A small network was shown many inputs. Here are its activations along a few directions, one row for each input.
In each table, some parts of the input vary, and every possible input appears once, in random order.
A made-up example of a description, with smaller parts first: one of 3 separate values, together with either a single point or one of 9 places along a line or (one of 5 places around a ring, together with one of 6 places along a line).
Shared parts are said once, and a part with two or three values counts as separate values.

Other details of the inputs shift rows strongly along two fixed directions, in all tables alike. That doesn't count.

Table:
row 1: [-2.93 -0.60  0.38  2.51  0.91  0.56  1.10 -0.74 -2.20 -1.37  0.05 -3.59
  0.49  0.52]
row 2: [ 1.76  1.61 -1.03 -0.96  0.29 -0.06  1.71 -2.42  0.93  3.38  0.13  2.04
  1.19 -1.65]
row 3: [-2.79 -2.64  2.47  1.41  0.25  0.45  1.17  0.15 -1.92 -2.28  0.78 -3.22
 -0.42  1.04]
row 4: [ 1.29  1.92 -1.76 -0.75 -0.04 -0.41 -0.05 -2.25  0.95  4.04  0.33  0.59
  1.03 -1.35]
row 5: [ 2.34  0.76 -1.67 -3.31 -0.38 -0.70 -4.58  3.59 -0.05 -7.55  0.44  2.96
  0.31 -0.05]
row 6: [ 1.41  0.67  0.36  0.45 -1.09  0.13  0.01 -1.94  1.14  4.29 -0.19  2.95
  0.91 -1.03]
row 7: [ 0.99  1.52 -1.59 -2.56  1.51 -0.32 -5.02  3.45 -0.53 -7.00 -1.39  2.31
  0.19  0.33]
row 8: [ 2.50  0.18  0.10 -4.32  0.56 -0.36 -4.55  3.57  1.01 -5.38 -0.55  3.38
 -1.01  0.12]
row 9: [ 1.87  1.53 -1.22 -0.82  0.34 -0.26  1.80 -2.35  1.24  3.32  0.22  1.88
  0.36 -1.94]
row 10: [ 1.03  0.45 -1.61 -2.98 -0.78 -0.51 -4.70  4.12  0.89 -6.07 -1.88  2.53
  0.03  1.50]
row 11: [-1.67 -2.08  2.53  1.08  0.74  0.74  1.62  1.06 -1.50 -1.35 -0.12 -2.56
 -1.64  0.30]
row 12: [ 1.41  0.87 -0.21  0.00 -1.14  0.46 -0.27 -1.20  1.08  4.80  1.54  2.09
 -0.29 -0.93]
row 13: [-2.81 -1.67  0.34  2.02 -1.28  0.05  1.11  0.14 -0.97 -1.05 -0.56 -3.10
  0.12  1.91]
row 14: [-2.98 -1.19  0.47  2.17 -0.62  0.46  1.38 -0.04 -0.62 -1.13 -0.24 -3.44
 -0.83  1.64]
row 15: [ 2.04  1.11 -0.07 -1.97  0.01  0.63 -4.34  3.49  0.77 -3.65 -0.02  4.23
 -1.43 -0.19]
row 16: [-2.59 -0.97  2.64  3.30  0.35  1.55  1.06 -0.12 -1.32 -1.70 -0.16 -1.03
 -0.47  0.46]
row 17: [ 2.20  1.34 -0.25 -2.09  0.12  0.51 -4.49  2.75  1.42 -3.67 -0.21  4.90
 -0.86 -0.29]
row 18: [-2.17 -0.41  0.44  2.21  0.70  0.38  1.08 -0.13 -2.08 -0.85  0.13 -3.64
 -0.72 -0.09]
row 19: [-1.72 -1.79  1.34  1.89  2.12 -1.92  3.48  1.85 -0.09 -1.40  0.31 -4.60
 -0.07  2.51]
row 20: [ 1.81 -0.02  0.57 -1.83 -0.02 -0.18  0.66 -1.91  1.20  4.32 -0.01  1.59
  0.97 -0.80]
row 21: [ 1.21  1.27 -1.89 -0.46  0.31 -0.78  0.13 -2.01  0.57  4.19 -1.05  1.35
  1.74 -1.25]
row 22: [-2.69 -1.01  0.18  2.56  0.40  0.06  1.04 -0.52 -2.20 -1.11 -0.20 -3.43
  0.69  0.38]
row 23: [ 1.75 -0.62  0.10 -1.76 -1.51 -0.94  0.07 -1.92  0.98  4.39  0.89  1.02
  1.19 -0.58]
row 24: [ 2.04 -0.12  0.04 -1.87 -0.88 -0.41  0.21 -1.32  1.03  4.81  1.25  0.77
 -0.25 -0.89]
row 25: [ 2.13 -0.56  0.29 -4.12  0.01 -0.81 -4.87  3.96  0.21 -6.20 -0.81  3.07
 -0.19  0.45]
row 26: [ 2.18  1.54 -1.11 -0.89  0.14 -0.31  1.63 -1.70  0.68  3.82  0.37  1.70
 -0.33 -1.85]
row 27: [ 0.97  0.85 -1.70 -1.03 -1.53 -0.32 -0.03 -1.96  1.77  4.47 -0.07  0.77
  1.14  0.75]
row 28: [ 1.54  0.75 -1.62 -0.93 -1.45 -0.41 -0.04 -1.44  1.51  4.69 -0.02  0.41
 -0.10  0.36]
row 29: [ 2.09  1.00 -1.73 -3.09 -0.32 -0.10 -4.47  3.93  1.17 -4.59 -1.51  2.49
 -1.07  1.16]
row 30: [-2.30 -1.29  0.97  2.36  0.74  0.46  2.70 -0.03 -2.07 -2.64 -0.41 -2.20
  0.04 -0.30]
row 31: [ 1.06  1.08 -1.55 -0.87 -0.91  0.04  0.67 -1.45  2.24  4.30 -1.00  1.07
  0.55 -0.09]
row 32: [-2.42 -1.13  0.83  2.61  0.67  0.53  2.52 -0.49 -1.83 -2.96  1.02 -3.17
 -0.87 -0.16]
row 33: [-2.83 -1.21  0.55  2.10  0.09  0.98  1.52  0.21 -0.78 -1.34 -1.37 -2.81
  0.01  1.65]
row 34: [-2.75 -1.18  1.05  2.47  0.57  0.76  2.34 -0.35 -2.20 -3.36  0.94 -3.10
 -0.10  0.19]
row 35: [-3.11 -1.33  2.47  3.41 -0.34  1.35  0.65 -0.04 -1.63 -2.14  1.01 -1.87
 -0.45  0.91]
row 36: [ 1.18  0.88 -0.13  0.25 -1.06  0.47 -0.22 -1.79  1.58  4.37  1.43  2.35
  0.19 -0.90]
row 37: [-2.56 -1.64  2.15  3.35 -1.00  0.76  0.58 -0.09 -1.65 -1.48  0.68 -1.62
 -0.14  0.69]
row 38: [-2.11 -0.12  0.44  2.29  1.35  0.55  1.58  0.05 -1.88 -0.59 -0.91 -2.83
 -0.74 -0.41]
row 39: [ 1.75 -0.15  0.06 -1.78 -0.74 -0.47  0.27 -1.94  1.46  4.40  1.12  1.01
  0.22 -0.79]
row 40: [ 2.38  1.16 -0.61 -1.71  1.83 -2.75  2.67  0.25  2.70  4.50 -0.33  0.48
  1.09  0.66]
row 41: [ 2.20  1.34 -1.36 -0.94 -0.52 -0.48  1.08 -1.92  0.59  3.84  1.38  1.08
 -0.21 -1.61]
row 42: [-2.71 -0.13  0.33  2.59  1.57  0.59  1.81 -0.51 -1.60 -1.03 -1.04 -2.81
 -0.28 -0.38]
Description of these inputs: one of 2 separate values, together with either a single point or (one of 4 places along a line, together with one of 5 separate values).
Changing only the choice among 2 separate values turns row 9 into row 32. The same change can be made to row 21. Which row results?
Answer: row 22
Changing only the choice among 2 separate values turns row 42 into row 4. The same change can be made to row 29. Which row results?
Answer: row 28
Start at row 29 and move only the place on the line of 4, one step at a time. The first step leads to row 31. Which rows follow, in order?
Answer: row 33, row 10
Change only the choice among 2 separate values in row 34. List by row number the other rows that result.
Answer: row 2
Change only the choice among 5 separate values in row 38. List by row number the other rows that result.
Answer: row 11, row 15, row 26, row 29
Change only the choice among 5 separate values in row 35. List by row number the other rows that result.
Answer: row 1, row 3, row 27, row 34
Change only the place on the line of 4 in row 17. List by row number the other rows that result.
Answer: row 6, row 15, row 16

Table:
row 43: [-4.40 -1.35  1.62  4.90  1.14  0.59  3.49 -0.22 -2.22 -1.35 -0.86 -4.71
 -0.04  1.16]
row 44: [-1.05 -0.05  1.53 -0.14 -0.32  2.68 -5.17  2.26 -1.57 -7.91  0.39  3.10
 -0.83 -0.18]
row 45: [-3.94 -1.92  2.45  4.26  0.96  1.03  4.35 -0.20 -1.90 -1.60 -0.70 -4.39
 -0.68  0.86]
row 46: [ 0.28 -0.28  0.18 -0.53 -0.54 -0.13  0.58 -0.30  1.12  2.04 -0.68 -0.08
 -0.34  0.95]
row 47: [-4.18 -2.80  2.27  2.98  0.28  0.20  3.06 -0.80 -2.31 -1.28  0.57 -5.98
 -0.42  1.11]
row 48: [-0.25  0.20 -0.69  0.53 -0.02 -0.57  0.36 -0.36  0.88  1.81 -0.83  0.00
  0.84  0.59]
row 49: [-0.56  0.10  0.86  0.54 -1.48  1.94 -5.30  3.35 -1.06 -8.03  1.53  2.63
 -2.51  0.08]
row 50: [ 0.00  1.20 -0.86  0.53  0.80 -0.12  0.42 -0.53  0.44  2.06 -0.90  0.11
  0.33 -0.63]
row 51: [ 0.02 -0.09 -1.20 -0.54 -0.94 -0.18  0.49 -1.07  0.45  2.50 -0.02 -1.59
  0.62  0.56]
row 52: [ 0.95  1.25 -1.76 -0.65 -0.29 -0.51  0.35 -0.78  0.09  0.97 -0.11  0.26
  0.99 -0.17]
row 53: [ 0.24 -1.01  1.64 -0.86 -1.68  1.48 -5.73  3.25 -1.84 -6.85  0.10  3.34
 -1.32 -0.43]
row 54: [ 0.69  0.28 -0.31 -0.23  0.38 -0.81  0.91 -1.26 -0.23  0.46  0.60 -0.22
  0.68 -0.66]
row 55: [ 1.34  1.01 -0.58 -1.09  0.58  0.15  0.12 -0.15  1.14  1.43 -0.80  1.53
 -0.33 -0.93]
row 56: [ 0.58  0.40 -1.76 -0.91 -0.61 -0.54  0.32 -0.69  0.51  1.63  0.00  0.00
  1.04  0.07]
row 57: [ 0.64  0.41 -0.55 -0.39  0.88 -0.52  0.79 -1.31 -0.41  1.13  0.36 -0.24
  0.04 -1.42]
row 58: [ 1.64 -0.10  0.13 -1.42  0.12 -0.86  0.13  0.39  1.23  1.50  0.71  1.40
  0.21  0.06]
row 59: [ 0.81  1.21 -1.84 -0.84  0.26 -0.22  0.18 -0.70 -0.13  1.17 -0.35  0.17
  0.27 -0.86]
row 60: [ 0.38 -0.54 -0.18 -0.57 -0.08 -0.92  0.74 -0.96  0.26  0.77  0.68 -0.49
  0.81 -0.35]
row 61: [ 1.83  0.71  0.09 -1.22  0.46 -0.68  0.14  0.40  0.81  0.98  0.68  1.56
  0.26 -0.36]
row 62: [-0.07 -0.64  0.28  0.00 -0.11 -0.20  1.06  0.05  0.92  0.76 -0.67  0.20
 -0.09  0.41]
row 63: [ 1.82  0.77 -0.08 -1.32  1.06 -0.28 -0.02  0.38  0.62  1.09  0.39  1.40
 -0.43 -0.97]
row 64: [ 1.86  0.22  0.12 -2.07 -0.33 -0.75 -0.37  0.15  1.41  2.77  0.69  1.01
  0.02  0.43]
row 65: [ 1.38  1.01 -1.36 -0.95 -0.53 -0.78 -0.89 -0.88  1.79  3.94 -0.80  1.01
  0.90  0.66]
Describe the family of inputs behind these rows.
Answer: either one of 3 separate values or (one of 4 places along a line, together with one of 5 places around a ring)
Which other rows belong to the same alternative as row 49? List them by row number.
Answer: row 44, row 53
Change only the place on the ring of 5 in row 48. List by row number the other rows that result.
Answer: row 56, row 58, row 60, row 62

Table:
row 66: [-1.04  0.70 -0.21  2.25 -0.14  1.48  1.71 -2.67 -0.90  1.73  0.27  0.12
  0.31 -1.73]
row 67: [-0.33 -0.11  0.28  0.76  0.68 -0.57  2.70 -1.18  0.11  2.35  0.25 -1.35
  0.36 -0.11]
row 68: [ 3.14  1.83 -2.33 -4.05 -0.10 -1.15 -3.75  1.71  1.85 -1.29 -0.82  3.17
  0.46  0.32]
row 69: [-0.82 -1.13  1.70  1.45 -0.88  0.87  1.08 -1.59  0.05  2.84  0.96 -0.29
 -0.25 -0.23]
row 70: [ 3.45  1.93 -2.61 -4.20 -0.09 -1.52 -3.53  1.38  1.85 -1.12 -0.45  3.15
  1.08 -0.05]
row 71: [-0.34 -0.30  0.30  1.10  0.54 -0.35  2.49 -0.96  0.21  2.56 -0.07 -1.16
  0.21  0.04]
row 72: [-2.83 -1.83  1.78  1.06  1.76  0.29 -0.69  4.12 -2.39 -8.91 -0.68 -3.10
 -1.86  1.88]
row 73: [ 3.49  1.73 -2.74 -4.47 -0.39 -1.51 -3.50  1.32  1.93 -0.33 -0.42  3.23
  0.85 -0.06]
row 74: [-0.81 -1.19  1.88  1.40 -1.10  0.91  1.30 -1.56 -0.18  2.81  0.32  0.00
 -0.05 -0.20]
row 75: [-0.85 -0.10 -0.40  0.98 -0.07 -0.20  1.89 -1.05  0.37  2.76 -0.59 -1.81
  0.34  0.42]
row 76: [-0.24 -0.62  0.17  0.36  0.46 -0.53  2.57 -1.14 -0.09  2.50  0.23 -1.65
  0.16 -0.23]
row 77: [ 3.12  2.02 -2.44 -3.87 -0.07 -1.48 -3.38  1.62  1.92 -1.28 -0.45  3.28
  0.89  0.23]
row 78: [-0.93  0.88 -0.29  2.35 -0.01  0.98  1.35 -2.64 -1.21  1.90  0.31 -0.26
  0.11 -1.92]
row 79: [-3.14 -0.46  1.04  2.39  1.20  1.78 -1.88  2.63 -3.46 -8.57 -0.39 -1.40
 -1.16  0.05]
row 80: [-0.66 -1.05  1.41  1.48 -1.63  0.93  1.10 -1.47 -0.09  2.89  1.10 -0.52
 -0.44  0.15]
row 81: [-3.42 -2.76  3.15  1.93  0.26  1.38 -1.95  3.77 -2.60 -8.91 -0.10 -1.81
 -1.91  1.63]
row 82: [-0.85 -1.05  1.47  1.47 -1.16  0.85  1.04 -1.50 -0.04  2.92  1.12 -0.39
 -0.40 -0.01]
row 83: [-0.11 -0.32  0.27  0.56  0.71 -0.56  2.62 -1.30 -0.05  2.30  0.25 -1.62
  0.47 -0.36]
row 84: [ 3.60  2.10 -2.71 -3.81 -0.34 -1.38 -3.47  1.36  2.41  0.11 -0.71  3.90
  0.97  0.15]
row 85: [-0.44 -0.26  0.28  0.85  0.40 -0.21  2.33 -0.86  0.30  2.72 -0.12 -1.48
 -0.13  0.02]
Describe the family of inputs behind these rows.
Answer: either one of 3 separate values or one of 5 places along a line or (one of 2 separate values, together with one of 6 places around a ring)
Change only the choice among 2 separate values in row 73. List by row number the other rows that result.
Answer: row 76
Which other rows belong to the same alternative as row 78? List them by row number.
Answer: row 66, row 79
